A small network was shown many inputs. Here are its activations along a few directions, one row for each input.
In each table, some parts of the input vary, and every possible input appears once, in random order.
A made-up example of a description, with smaller parts first: one of 5 places around a ring, together with either a single point or one of 9 places along a line or (one of 3 separate values, together with one of 6 places along a line).
Shared parts are said once, and a part with two or three values counts as separate values.
In the rows, zero is written as 128.

Other details of the inputs shift rows strongly along two fixed directions, in all tables alike. That doesn't count.

Table:
row 1: [120 101 162  81  82 123 168 211 181  91 193]
row 2: [107 135 111 179 149  86  73  77  84 117 109]
row 3: [163 141 109  58 113 144 176 206 141 124 129]
row 4: [ 96 115 163 155 139 180 156  86 125 146 136]
row 5: [141 124 161 112 121 214 132  90 163 148 115]
row 6: [103 117 165 158 137 173 164  90 125 163 120]
row 7: [122 137 117 181 143  85  72  72  99 115 139]
row 8: [ 94  90 199 143  82 181 121 100 177 121 170]
row 9: [105 115 161 153 133 184 161  91 116 152 128]
row 10: [121 126 125  98 138 121 197 193 128 111 163]
row 11: [157 144 118 150 140  84  48  76 152 128 121]
row 12: [ 98 109 158 153 129 185 169  95 121 172 106]
row 13: [135 161  96 129 146  25 129 182  96  93 154]
row 14: [168 167  63  97 122  43  88 188 107  94 126]
row 15: [112 132 123 181 158  61  79  76 117 123 141]
row 16: [ 97  89 153 143 143 160 158 100 139 166 112]
row 17: [142 125 156 121 117 214 134  94 153 157 113]
row 18: [101 131 120 177 151  70  73  80 103 126 120]
row 19: [142 110 131 117 111 201 131  95 138 164  92]
row 20: [119 152  99 122 153  21 124 181 107  83 158]
row 21: [122 125 104 180 144  76  76  77 104 129 126]
row 22: [162 137 112 146 137  93  42  73 152 121 127]
row 23: [148 113 151 111 121 209 127  87 170 148 120]
row 24: [144 114 146 119 122 183 141  96 157 178  96]
row 25: [167 141 115  63 115 146 174 211 152 116 142]
row 26: [108 134 125  81 129 138 199 209 108 103 140]
row 27: [125 136 133 113  95  28  96 195 159  66 194]
row 28: [103  92 145 149 143 159 158  98 126 167  96]
row 29: [113 108 154 167  96  84  37  79 160  89 180]
row 30: [123 176  99 125 148  26 123 182  94  73 166]
row 31: [121 117 110  93 135 123 192 200 112 116 128]
row 32: [ 89 104 168 145 141 188 159  87 127 145 129]
row 33: [147 113 142 112 115 208 134  90 148 163 104]
row 34: [128 153  76 121 141  44 112 179  79  76 138]
row 35: [150 140  99 158 131  80  54  80 123 145  93]
row 36: [142 125 159 125 121 198 138  99 157 167 108]
row 37: [159 144 113 159 136  83  48  79 142 136 117]
row 38: [119 132 128  88 131 136 201 199 118 101 167]
row 39: [149 160 112 154 131  89  51  76 120 135 105]
row 40: [157 127  89 163 129  92  48  84 121 136  97]
row 41: [128 131 123  97 131 124 198 198 120 115 152]
row 42: [133 120 142 124 115 192 141  99 138 178  82]
row 43: [152 157 123 150 137  92  47  75 141 121 121]
row 44: [135 115 136 131 112 214 139 103 130 163  81]
row 45: [115 117 128  86 140 125 200 199 131 107 158]
row 46: [117 115 118  83 134 123 193 206 124 112 142]
row 47: [ 99  87 149 134 135 189 156  98 131 152 123]
row 48: [141 103 134 134 119 186 142 108 146 178  79]
row 49: [116 128 115 183 146  78  87  78 106 141 117]
row 50: [150 112 147 118 116 210 128  93 158 156 118]
row 51: [123 130 116  88 120 150 203 201 106 115 141]
row 52: [110 143 117 182 139  99  80  74  87 124 120]
row 53: [156 160 118  56 107 161 182 209 125 116 125]
row 54: [160 178  69 109 119  48  97 201  96  93 114]
row 55: [105 120 163 176  98  68  42  85 159  96 173]
row 56: [160 188  68  96 116  53  90 191  91  82 123]
row 57: [105 137 141  91 139 119 201 203 118 109 151]
row 58: [158 135  98  70 104 163 176 214 122 117 113]
row 59: [ 96 102 151 151 139 169 158  97 116 164  95]
row 60: [ 97  95 156 142 143 177 154  84 134 140 135]
Description of these inputs: one of 5 places around a ring, together with either a single point or one of 5 places along a line or one of 6 places around a ring.
Question: Changing only the place on the ring of 5 turns row 51 into row 21. The same change can be made to row 29. Which row results?
Answer: row 1
Question: Changing only the place on the ring of 5 turns row 46 into row 26. The same change can be made to row 3. Which row results?
Answer: row 53
Question: Which other rows does row 36 become when the place on the ring of 5 takes its other values? List them by row number.
Answer: row 17, row 25, row 37, row 50
Question: List by row number the other rows that have the place on the ring of 5 in common with row 18.
Answer: row 6, row 12, row 30, row 36, row 39, row 42, row 43, row 54, row 55, row 57, row 59
Question: Start at row 58 and move only the place on the line of 5, one step at a time. The first step leads to row 19. Which rows follow, in order?
Answer: row 33, row 50, row 23
Question: List by row number the other rows that have the place on the ring of 5 in common with row 20.
Answer: row 11, row 13, row 15, row 16, row 24, row 27, row 28, row 35, row 37, row 48, row 49
Question: Which other rows does row 47 become when the place on the ring of 6 takes its other values? List them by row number.
Answer: row 7, row 34, row 38, row 51, row 60
